Each row below holds a small network's activations on one input, seen along a few directions.
Each table varies a few parts of the input and shows all the possible inputs, shuffled.
A made-up example of a description, with smaller parts first: one of 2 separate values, together with either a single point or one of 11 places around a ring or (one of 4 places along a line, together with one of 5 places around a ring).
Shared parts are said once, and a part with two or three values counts as separate values.
In the rows, zero is written as 128.

Other details of the inputs vary at random and push rows far along two fixed directions, the same in every table; ignore that.

Rows:
row 1: [162 118 143 157 155 108 137 103  86 147 156 140]
row 2: [ 99 202 129 143 102 152 146 173 125 111 149 108]
row 3: [197 141 138 133 192  81 163  85 118 139 174 162]
row 4: [141  91 114 112 147 105 132 121 112 127 169 110]
row 5: [180 126 126 145 165 111 156  87  81 140 159 153]
row 6: [147 162 123 102 125 184 159  96 202  84  92 121]
row 7: [159 125 111 102 176  78 142 124 100 148 144 131]
row 8: [ 54 114 165 163  55 111  75 163 155 141 105 146]
row 9: [113  89 131 126 121 116 112 140 131 127 149  98]
row 10: [ 55  63 145 138  92 123  81 168 122 155 149  91]
row 11: [105 112 124 123 120 110 102 161 110 130 112 123]
row 12: [143 161 115  94 120 186 160  93 195  78  93 131]
row 13: [126 143 126 115 128 121 122 142 144 133  93 123]
row 14: [ 87 112 151 170  83 113  90 151 134 134 119 142]
row 15: [131 133 133 139 112 106 127 115 135 137 131 165]
row 16: [ 92 118 140 111 135  97 108 155 120 129 121 131]
row 17: [184 140 125 102 208  83 156 111 109 137 149 128]
row 18: [103 102 143 127 104 162 115 134 134 119 119  95]
row 19: [ 51 148 141 145 100  91 113 202  73 138 197 105]
row 20: [197 129 112 141 174  88 160  89  97 137 169 161]
row 21: [134 148 101 111  93 223 150 108 185  97  78 124]
row 22: [146 171 112 114 113 205 138 116 145  93  53 132]
row 23: [162 160 110 101 119 179 162  94 196  99  92 117]
row 24: [146 132 103 116 150 140 133 128 110 140 114 129]
row 25: [ 52  97 138 116  67 133  92 154 162 121 114 110]
row 26: [130 152 116 111  87 229 147 103 176  79  67 118]
row 27: [148 131 130 125 152 137 124 129 100 132 111 111]
row 28: [155 114 130 159 152 104 135 111 100 162 161 146]
row 29: [165 124 116 121 173  94 130 133 100 140 137 116]
row 30: [151 135 112 125 154 140 128 130 117 144 113 118]
row 31: [139 108 123 154 141 103 131 113  93 158 162 154]
row 32: [ 42  94 172 154  80  82  74 162 125 140 143 156]
Each input here is: one of 2 separate values, together with either a single point or (one of 3 separate values, together with one of 5 places along a line).
The inputs of row 2 and row 19 match in every part but the choice among 2 separate values. If row 8 is changed in the same way as row 2 into row 19, which row does it become?
Answer: row 15
Which other rows does row 1 become when the choice among 3 separate values takes its other values? List them by row number.
Answer: row 18, row 27
Which other rows does row 10 become when the choice among 2 separate values takes its other values? List them by row number.
Answer: row 21
Which other rows does row 5 become when the place on the line of 5 takes its other values? List them by row number.
Answer: row 15, row 20, row 31, row 32

Rows:
row 33: [162 101 149 136 187  35 126 116  76 162 169 144]
row 34: [ 82 143 137 139  51 183 101 146 212 108  42 155]
row 35: [196 135 106 128 151 151 173  67 157 132 150 137]
row 36: [126 141 143 147 149  57 145 142  73 140 201 138]
row 37: [ 58 145 167 167  84  92 111 172 114 128 152 129]
row 38: [138 129 100  89 135 158 147 118 138 127 109 102]
row 39: [142 138 123 127 178  69 137 155  72 170 216 117]
row 40: [ 73  86 138  98 139 107  98 158 106 129 137  92]
row 41: [ 89  87 142 134 115 109  84 168 121 128 144  81]
row 42: [111 205 128 123  92 192 142 147 157  88  97 139]
row 43: [166  81 112 120 184  72 128 140  84 152 198  85]
row 44: [143 173 133 153 107 168 121 118 158 121  63 150]
row 45: [ 44  84 162 151  50 143  81 140 152 123 126 129]
row 46: [137 123 113 135 103 158 140  91 160 124 131 138]
row 47: [154  80 110  84 197  70 142 120  60 160 199  98]
row 48: [108 155  95  92 105 201 137 133 184  92  55 106]
row 49: [ 92  80 153 116 123 108 103 156 103 138 153  84]
row 50: [133 135 133 140 100 179 136  93 183 113 111 137]
row 51: [ 68 150 137 157  83 102 116 165 108 124 149 140]
row 52: [123 144 118 132  72 200 138  91 188  93  89 147]
row 53: [199 156  99 144 163 157 172  89 107 134 121 158]
row 54: [188 157 118 145 159 161 166  88 105 121 115 159]
row 55: [182 142  93  91 150 167 168 100 128 106 122 111]
row 56: [ 93 107 138 159 104  91  82 157  93 160 122 138]
row 57: [213 161 106 125 176 116 167  91 139 136 110 159]
row 58: [152  85 125 125 172  49 129 119  93 164 178 149]
row 59: [ 55 144 160 169  82  97 104 181 124 135 148 128]
row 60: [147  83 113 114 165  82 122 137  76 131 187  96]
row 61: [125 194 138 128 123 159 148 141 138 106 126 131]
row 62: [187 200  96 107 167 146 182 112 112 111 157 145]
row 63: [ 72 138 137 110  49 214 112 154 178  83  52 103]
row 64: [137 157 136 130 104 167 133 111 196 106  64 159]
row 65: [153 164 110 148 114 191 150 104 130 110  81 164]
row 66: [ 54 141 135 139  87 118  95 191 108 142 152 120]
row 67: [208 144 102 101 175 148 168  93 126  91 139 108]
row 68: [160 176 115 146 110 174 137 117 161 124  63 153]
row 69: [ 95  99 160 171 122 108  98 145  80 154 141 136]
row 70: [ 67 138 136 160  87  89 113 176 107 139 161 133]
row 71: [142  82 109  95 203  72 131 138  86 164 184  88]
row 72: [ 70  77 158 140  92 101  90 137 134 131 143 140]
row 73: [196 136 108 120 162 136 170  75 162 128 136 150]
row 74: [155 101 141 131 176  43 122 119  74 157 164 150]
row 75: [159 171 112 139 115 159 133 107 133 116  78 162]
row 76: [125  97 130 101 165 108 123 132 108 151 156  89]
row 77: [ 34  97 145 114  95 140  72 183 151 124  94  86]
row 78: [ 86 139 140 164 109  78 120 172 105 149 172 127]
row 79: [204 141  83 105 166 148 167 101 132 105 134 103]
row 80: [ 97  92 147 130 117 116  96 156 119 116 141  86]
row 81: [121 118 148 144 132  84 101 138 122 150 118 144]
row 82: [185 138 130 121 159 137 167  68 159 112 131 150]
row 83: [ 40  86 147 145  49 133  76 155 167 128 104 138]
row 84: [149  75 148 138 164  73 135  90  93 158 215 124]
row 85: [124 139 122  89 120 181 140 120 152 101  89 107]
row 86: [ 78  97 157 137  94 105  90 146 138 126 114 153]
row 87: [ 63  87 160 147  83 118  82 144 161 135 122 134]
row 88: [155  83 136  92 206  68 142 116  69 160 199  87]
row 89: [ 63 117 160 161  70 123  70 163 116 135  89 144]
row 90: [156 137 103 105 127 176 151 125 155 120 104  99]
row 91: [154 164 115 127 117 145 133 107 151 109  73 167]
row 92: [201 161 117 149 174 158 169  89 115 132 119 155]
row 93: [132 108 129 161 142 114 119 136  87 165 146 141]
row 94: [126 152 145 131  97 161 129 112 188  99  66 159]
row 95: [131 134 119 123  99 165 136  97 175  99  99 159]
row 96: [194 174 127 141 155 142 154  89 128 123  97 155]
row 97: [191 143  94  86 179 153 174  99 139 133 126 101]
row 98: [143 164 114 133 102 154 128 118 167 112  61 159]
row 99: [116  97 133  98 176 101 123 137 104 131 151  92]
row 100: [ 76 142 153 142 120 101 101 183 104 148 170 115]
row 101: [ 69  84 124  98 133 107  97 163 104 131 135  96]
row 102: [202 144 107  97 176 155 173  97 135 119 132 100]
row 103: [ 48  88 131 121  61 148  83 181 136 129 105  88]
row 104: [197 146 107 109 166 124 168  80 140 115 120 171]
What do these inputs look like to the network?
Answer: one of 6 places around a ring, together with either one of 2 separate values or one of 4 places along a line or one of 6 places along a line
The inputs of row 39 and row 42 match in every part but the place on the ring of 6. If row 35 is changed in the same way as row 39 into row 42, which row does it become?
Answer: row 45
The inputs of row 100 and row 66 match in every part but the place on the ring of 6. If row 102 is changed in the same way as row 100 into row 66, which row does it become?
Answer: row 103
Start at row 50 and move only the place on the line of 6, one step at a time. The first step leads to row 87. Which rows follow, in order?
Answer: row 64, row 81, row 44, row 92
Which other rows agree with row 65 in the place on the ring of 6? List them by row number.
Answer: row 47, row 51, row 52, row 55, row 60, row 62, row 75, row 91, row 95, row 101, row 104
Which other rows does row 37 become when the choice among 2 separate values takes its other values? List them by row number.
Answer: row 61
Which other rows does row 71 become when the place on the line of 4 takes its other values? List them by row number.
Answer: row 43, row 90, row 97

Rows:
row 105: [198 158 101 123 161 184 160  98 140 112  84 115]
row 106: [198 196 117 165 132 169 167  86 150 114 106 171]
row 107: [ 68 124 153 134  36 208 101 126 203  90  54 127]
row 108: [ 73 139 121 116  60 198  91 163 170  91  29 124]
row 109: [143 111 132 116 170  89 147 129  72 144 208  94]
row 110: [173 183  98  99 154 186 185 100 156  98 125 121]
row 111: [182 202 155 118 169 140 159 104 177  93  80 137]
row 112: [147  71 132 115 178  78 133 102 103 156 190 126]
row 113: [ 74 121 148 148  39 208  96 136 212  93  56 122]
row 114: [183 193 113 147 138 163 173  87 148 117 104 185]
row 115: [ 36  71 149 133  97 115  59 186 101 155 113 105]
row 116: [182 143  97  98 144 150 166  79 181 113 105 139]
row 117: [157  94 107  99 185  69 122 137  78 169 159 112]
row 118: [ 28  88 159 151  72 118  73 200 115 137 158  80]
row 119: [ 39 107 153 170  64  74  72 186 115 162 128 157]
row 120: [140 116 108  99 173  69 144 141  91 153 200 100]
row 121: [ 39  70 160 142  85 116  60 182  91 149 110  95]
row 122: [150  73 122 109 172  64 130 104  99 142 186 128]
row 123: [139 111 112 102 173  74 143 138  78 134 204 106]
row 124: [156 124 145 162 158  67 134 111  64 164 189 159]
row 125: [185 192 105 142 132 149 172  93 144 102 100 187]
What do these inputs look like to the network?
Answer: either a single point or (one of 4 separate values, together with one of 5 places along a line)
